arr =  990   119   414    -4   843  -138  -698
arr[0] -> 990
arr[4] -> 843
arr[3] -> -4
arr[2] -> 414

data =
34  31  75  48  55  22  65  69  46  28
67  33  49  35  71  66  70  45  40  33
66  69  19  17  30  28  19  45  54  73
67  74  70  53  26  51  24  65  16  21
45  68  40  52  31  68  22  17  37  22
data[0,-10]	34
data[0,-4]	65
data[1,6]	70
data[1]	[67, 33, 49, 35, 71, 66, 70, 45, 40, 33]
data[4,-2]	37
data[-1,-9]	68
data[:, 9]	[28, 33, 73, 21, 22]
data[-2,4]	26
data[-3,-9]	69
data[-2,0]	67
data[1,9]	33
data[-4,4]	71
data[2,5]	28
data[4,5]	68
data[0,-6]	55
data[3,-4]	24
data[0,-8]	75

m = ((3415, 7746, 5713, 5338, 5383, 3729, 3071), (5872, 3538, 7607, 7071, 6946, 7204, 7284), (6536, 4541, 4741, 3988, 5269, 4527, 5883), (4712, 6632, 4572, 6327, 4670, 6113, 4998), (6993, 4440, 4589, 3855, 5394, 4472, 5977), (6908, 4450, 4659, 3793, 5347, 4424, 5990), (6984, 4470, 4743, 4259, 5573, 4765, 5981), (6461, 4474, 5757, 5623, 6067, 6403, 6160), (3356, 7681, 5512, 5390, 5533, 3761, 2934), (7454, 5035, 4533, 3683, 4983, 4383, 6017), (6526, 2290, 7737, 6573, 7711, 7701, 8043), (4841, 6086, 6089, 5931, 5912, 5133, 4762), (5965, 5007, 5111, 4357, 5311, 4609, 5582), (4683, 6592, 4495, 6301, 4760, 6099, 4966), (5491, 5011, 6855, 6161, 6275, 5837, 6014), (4027, 7965, 6041, 5562, 5147, 3992, 3685))
m[0,0] = 3415
m[12] = [5965, 5007, 5111, 4357, 5311, 4609, 5582]
m[13,5] = 6099
m[:, 4] = [5383, 6946, 5269, 4670, 5394, 5347, 5573, 6067, 5533, 4983, 7711, 5912, 5311, 4760, 6275, 5147]
m[:, 2] = [5713, 7607, 4741, 4572, 4589, 4659, 4743, 5757, 5512, 4533, 7737, 6089, 5111, 4495, 6855, 6041]
m[6,1] = 4470
m[14,5] = 5837
m[9,2] = 4533
m[11,5] = 5133
m[2,2] = 4741
m[7,5] = 6403
m[10,1] = 2290
m[11,6] = 4762
m[10] = [6526, 2290, 7737, 6573, 7711, 7701, 8043]
m[15,1] = 7965
m[10,6] = 8043
m[12,5] = 4609
m[13,1] = 6592
m[14] = [5491, 5011, 6855, 6161, 6275, 5837, 6014]
m[2,5] = 4527
m[:, 3] = [5338, 7071, 3988, 6327, 3855, 3793, 4259, 5623, 5390, 3683, 6573, 5931, 4357, 6301, 6161, 5562]
m[4,3] = 3855
m[5,6] = 5990
m[12,6] = 5582
m[:, 0] = [3415, 5872, 6536, 4712, 6993, 6908, 6984, 6461, 3356, 7454, 6526, 4841, 5965, 4683, 5491, 4027]
m[3,3] = 6327
m[3] = [4712, 6632, 4572, 6327, 4670, 6113, 4998]
m[9] = [7454, 5035, 4533, 3683, 4983, 4383, 6017]
m[13,0] = 4683
m[11,4] = 5912
m[:, 5] = [3729, 7204, 4527, 6113, 4472, 4424, 4765, 6403, 3761, 4383, 7701, 5133, 4609, 6099, 5837, 3992]
m[3,2] = 4572
m[8,6] = 2934
m[12,4] = 5311
m[1,3] = 7071
m[1,4] = 6946
